Each row below holds a small network's activations on one input, seen along a few directions.
Each table varies a few parts of the input and shows all the possible inputs, shuffled.
Descriptions start from the smaller parts, as in this example, which fits no table here: ring(8) and (point or ring(11) or (values(2) and line(6))).
Shared parts are said once, and a part with two or three values counts as separate values.
In the rows, 128 means zero.

Other details of the inputs shift rows strongly along two fixed directions, in all tables alike. That doesn't count.

Rows:
r1: [104 147 127 180  61  86 146 110 107 131  90 120 222]
r2: [119 105  94 139 104 124  92  97 119 120 123 119 189]
r3: [141 107 103 128 150 145  84 121 132 119 129 126 140]
r4: [152 112 130 117 166 142 124 132 131 119 139 129 101]
r5: [121 146 116 118 132 134  83 120 120 129 141 126 102]
r6: [134 130 121  99 176 167 142 131 142 137 139 139  76]
r7: [149 109  61  93 163 169  93 111 144 111 141 139  98]
r8: [125 143 160 125 123 110 155 159 141 153 112 132 116]
r9: [127 150 210 148 123  94 195 162 119 130 121 132 134]
r10: [133 123 172 117 120 107 167 147 139 124 128 126 114]
r11: [121 154 161 118 121 118 154 163 152 138 114 140 122]
r12: [111 150 154 153  87  90 160 142 120 144 101 130 174]
r13: [126 135 199 125 150 131 198 168 140 155 137 129  68]
r14: [113 161 126 169  58  83 142 119 122 120  98 130 228]
r15: [143  96  64  89 170 171  72 125 149 133 132 133  82]
r16: [123 133 126  98 175 170 122 142 151 150 132 138  82]
r17: [145  86  36 144 102 139  78  80 118  93 135 120 175]
r18: [139 131 162 140 122 106 155 144 126 110 122 129 138]
r19: [127 157 136 152  83  92 167 123 122 117 111 133 184]
r20: [153  97  72  87 172 166  99 121 141 124 139 134  68]
r21: [124 149  87 159  78  98  97  80  90  96 132 119 179]
r22: [110 142 169 164  80  93 164 148 124 142 114 125 176]
r23: [105 170 175 128 120 112 134 148 116 142 134 130 103]
r24: [123 138 222 102 147 114 178 186 158 162 128 130  74]
r25: [138 111  79 120 139 141 116 106 118 125 129 131 127]
r26: [123 131 208 100 141 116 167 182 159 150 126 130  79]
r27: [113 163 161 135 125 118 148 124 105 128 139 124  99]
r28: [123 118 100 167  99 115  93 101 107 107 114 122 216]
r29: [137 119  67 115 144 155 106 100 125 115 136 137 137]
r30: [144  87  72 101 171 179  70 123 150 137 149 127  87]
r31: [137 109  82 118 153 155 117 103 122 130 129 128 110]
r32: [125 116  36 134 116 151  65  83 121 112 123 132 193]
r33: [123 135  96 110 135 144  66 117 124 117 142 128  96]
r34: [113 140 203 132 136 126 180 175 146 164 126 128  91]
r35: [131 136 201 116 154 123 155 184 151 139 123 134  87]
r36: [117 163 158 129 122 111 145 131 105 126 142 129 101]
r37: [138 132 185 119 142 121 184 170 145 148 139 131  74]
r38: [111 126 167 135 117 118 146 134 132 142 118 120 146]
r39: [139  91  86 108 196 189  65 113 136 128 141 126  95]
r40: [120 127  91  97 178 181  60 109 123 135 154 125  61]
r41: [125 130 137 168  57  72 154 102 108 107 111 115 221]
r42: [130 143 212 133 157 121 191 164 129 139 127 130  92]
r43: [132 109  89 155  98 122 123  99 111 113 132 122 176]
r44: [113 169 132 173  45  66 137 102  90  93 117 121 195]
r45: [138  91  84 114 142 147 100  94 121 114 143 122 136]
r46: [135 102 136  98 174 159 135 124 137 136 145 124  76]
r47: [124 112  86 163  72 110  99 108 124 110 115 119 202]
r48: [147 113  91 110 149 142 120 119 131 130 131 131 102]
Description of these inputs: values(2) and line(4) and (point or line(5)).
The inputs of r36 and r23 match in every part but the values(2) part. If r29 is changed in the same way as r36 into r23, which row does it become?
> r32
The inputs of r12 and r25 match in every part but the values(2) part. If r24 is changed in the same way as r12 into r25, which row does it become?
> r41
List by row number the other rows that have the values(2) part and the line(4) part in common with r48.
> r4, r19, r21, r37, r41
Start at r1 and move only the line(4) part, one step at a time. The first step leads to r12. Which rows follow, in order?
> r8, r15

Rows:
r49: [116 134  69 111 143 162  83 115 135 144 127 136 115]
r50: [110 129  97 157 112 133  61  98 109 117 122 118 188]
r51: [119 150 146 114 126 122 113 156 140 143 122 133 102]
r52: [122 129 141  91 168 160  91 157 152 150 147 131  53]
r53: [129  95 171 137 123 118 170 180 177 160  91 132 179]
r54: [153  88 202 128 144 114 237 181 166 145 109 132 128]
r55: [152  92  58 108 159 166  76  87 115 100 163 122  90]
r56: [102 192 201 133  86  85 179 175 140 150 103 139 139]
r57: [131 143 100 144 105 117 158  99 104 118 127 130 146]
r58: [120 130 118 181  62  80 135  74  80  92 122 110 219]
r59: [134 141  79 153  80 101 136  82 100  90 123 128 191]
r60: [105 150 196 118 138 120 132 162 137 156 127 125  96]
r61: [153 120 126  91 176 148 134 138 132 124 153 134  40]
r62: [145 100  87 125 171 164  89  89 105 103 156 121 106]
Describe the family of inputs behind these rows.
> values(2) and (point or line(6))
The inputs of r58 and r60 match in every part but the values(2) part. If r54 is changed in the same way as r58 into r60, which row does it become?
> r53

Rows:
r63: [131 112 161 158 105 103 169 139 134 132 107 124 187]
r64: [137 116 110 114 163 152  92 128 129 128 141 130 102]
r65: [126 140  92 148  97 110 115 110 115 114 117 131 177]
r66: [109 133 105 146  97 123 105 106 117 128 112 125 186]
r67: [116 144 157 155  84  94 140 140 126 123 118 122 160]
r68: [121 124 108 161 100 116 116  94 100 120 128 115 171]
r69: [134 113  83 136 118 127  82 105 116 104 131 124 154]
r70: [118 130 100 158  99 121 123  95 100 121 122 121 170]
r71: [146  90  86 115 152 153 127 122 149 130 123 131 135]
r72: [128 115  96 105 133 144  92 118 136 133 133 127 116]
r73: [127 133 161 118 138 123 146 139 128 123 142 127  98]
r74: [131 106 100 123 139 143 103 107 117 121 144 119 104]
r75: [119 160 185 142  87  89 173 163 135 138 116 130 133]
r76: [117 158 146 148  95  98 166 122 115 122 122 130 160]
r77: [137 108 153 123 151 140 167 154 149 144 116 134 125]
r78: [121 165 202 136  97  85 198 155 124 132 126 131 124]
r79: [113 126 132 135 102 112 112 123 126 127 121 120 156]
r80: [147 104 150 114 138 127 168 155 154 138 122 132 116]
r81: [131 128  81 137 128 141  92  94 112 107 123 128 159]
r82: [133 116 106 121 152 151 101 106 120 119 147 125 119]
r83: [127 123  81 137 126 144 100  89 109 109 134 127 159]
r84: [143 114 134  77 190 168 132 147 143 150 158 132  11]
r85: [126 145 152 122 144 131 141 152 130 137 126 137 105]
r86: [128 163 185 109 151 120 176 165 141 143 126 139  73]
r87: [139 123 140  98 171 147 116 140 137 123 143 130  66]
r88: [131 119  92 113 153 153 117 112 125 135 142 128  88]
r89: [127 123  95 123 143 157  93 122 133 130 131 131 120]
r90: [134 136 101 143  93 107 115 101 111 102 120 125 172]
r91: [130 142 164 124 149 128 137 142 127 130 130 129 104]
r92: [148  75 101 118 150 148 115 124 146 120 129 125 133]
r93: [129 126  87 118 138 150  98 122 139 131 132 132 115]
r94: [135 147 179 104 144 118 162 173 141 142 133 138  69]
r95: [106 152 192 141 107 100 155 153 130 150 115 124 144]
r96: [115 148 160 160  93 101 138 138 123 132 116 123 167]
r97: [123 122  98 100 152 155  98 124 143 143 132 132 102]
Describe the family of inputs behind these rows.
> ring(5) and (point or line(6))
The inputs of r71 and r63 match in every part but the ring(5) part. If r86 is changed in the same way as r71 into r63, which row does it become?
> r91
List by row number the other rows that have the ring(5) part in common with r94.
> r72, r75, r78, r80, r84, r90
Change only the line(6) part in r83. List by row number the other rows that result.
> r66, r70, r81, r85, r89

Rows:
r98: [133 167 181 110 162 117 162 149 118 116 151 140  55]
r99: [127 152 174  73 179 135 151 187 166 159 125 149  50]
r100: [148 119  88 114 160 169 125 113 142 120 133 134 117]
r101: [137 121 120 175  95  88 138 110 110  94 105 120 209]
r102: [121 149  95 127 105 124  66 102 100 103 140 120 125]
r103: [127 128  97 155  58  78 155  93 112 119 112 120 208]
r104: [117 157  82 134 121 126  62  95 101  96 139 126 144]
r105: [121 104  42  95 153 172  71  99 133 142 127 133 114]
r106: [133  86 104  94 160 167  54 119 142 124 144 122 105]
r107: [121 148 225 147 121 100 203 151 125 138 117 126 155]
r108: [117 157 212 146 124  88 167 182 140 142 103 131 129]
r109: [107 116 132 152  85 107 105 107 123 132 127 109 190]
r110: [137 127 105 143  65  83 146 106 113 104 104 127 199]
r111: [106 150 176 112 142 143 169 173 157 162 121 137  74]
r112: [143 120 119 129 103 121 143 126 138 105 122 129 140]
r113: [134 100 122 135 153 142 142 122 121 132 124 121 110]
r114: [121 136 111 178  92 109 103 105 110 124  96 120 216]
r115: [153 105 135 114 143 136 141 152 135 122 141 134  94]
r116: [108 152 139 141  68  80 151 132 130 149 108 125 173]
r117: [119 131 141 174  81  97 181 127 105 125 116 127 188]
r118: [119 160 143 119 124 120 145 143 136 154 106 140 140]
r119: [138 141 159 118 142 124 175 157 153 118 126 140 107]
r120: [ 90 145 220 139 115 109 175 163 132 160 116 124 133]
r121: [146 114  69 111 138 130 114 104 130 106 124 137 150]
r122: [130  95  80 105 180 188  48  99 135 131 141 125 128]
r123: [109 155 115 170  78  96 145  80  75 103 129 122 170]
r124: [144  88 137 104 152 145 115 124 134 114 143 120 109]
r125: [134 138 155 178  99  93 170 121 108 120 100 121 195]
r126: [117 165  93 137 126 140  75  92  96 116 136 126 139]
r127: [126 122 109 105 140 154 109 137 160 147 140 127  86]
r128: [104 157 230 137 117  90 167 175 141 139 115 129 148]
r129: [124 145 137 113 143 138 124 156 160 129 123 141 109]
r130: [132 141 135 118 137 125 137 112 109 124 162 124  66]
r131: [111 154 104 135 103 118  87  99 102 123 148 114 120]
r132: [130 131 135 104 130 142 117 155 158 133 125 134  93]
r133: [126  97 113 155  89 108 123  86 113 112 134 107 196]
r134: [141 150 183  91 171 133 199 168 147 158 123 145  68]
r135: [161  74  76 117 156 153  83 106 127 105 134 120 110]
r136: [153  96  69 124 156 152  97 115 128 101 144 135 137]
r137: [109 157 200 158  79  80 182 174 134 159 121 127 146]
r138: [115 120 117 130 137 150 118 142 130 149 131 133 118]
r139: [127  80  95 118 159 166 106  93 121 121 143 119 128]
r140: [140  96 120 114 165 146 109 115 133 106 142 126 132]
r141: [118 147 118 175  82 109 120 121 113 128 108 131 217]
r142: [133 121  56 118 149 178  68 102 144 126 126 134 138]
r143: [118 121 169 108 180 155 139 168 146 168 125 129  49]
r144: [144 134 166 127 157 138 176 159 133 142 134 140 103]
r145: [127 114 139 128 139 129 114 142 141 152 129 118 100]
r146: [136 115 126 113 137 143 101 156 142 135 135 135 101]
r147: [131 103  59 133 125 157 118  90 127 112 128 127 147]
r148: [118 162 203 138 121  98 171 192 144 144 119 142 126]
r149: [127 165 117 162 100 107 133  83  82 101 131 129 167]
r150: [109 147 114 100 170 168  91 121 113 140 154 129  45]
r151: [135 114  80  93 131 141  80 123 141 130 122 134 116]
r152: [147  96 132 121 157 136 139 132 136 138 140 117  83]
r153: [119 135 129 133 103 106 181 122 118 136 110 131 153]
r154: [146  95  65 113 139 158 109  99 145 118 147 123 110]
r155: [131 147 108 158  69  88 117  84  81  82 132 120 171]
r156: [142 100 119 106 161 152  80 143 143 134 128 125  82]
r157: [142 120 182 108 159 132 186 176 149 157 153 132  51]
Describe the family of inputs behind these rows.
> values(2) and ring(5) and (point or line(5))
The inputs of r108 and r156 match in every part but the ring(5) part. If r128 is changed in the same way as r108 into r156, which row does it become?
> r106
Start at r121 and move only the line(5) part, one step at a time. The first step leads to r119. Which rows follow, in order?
> r136, r101, r140
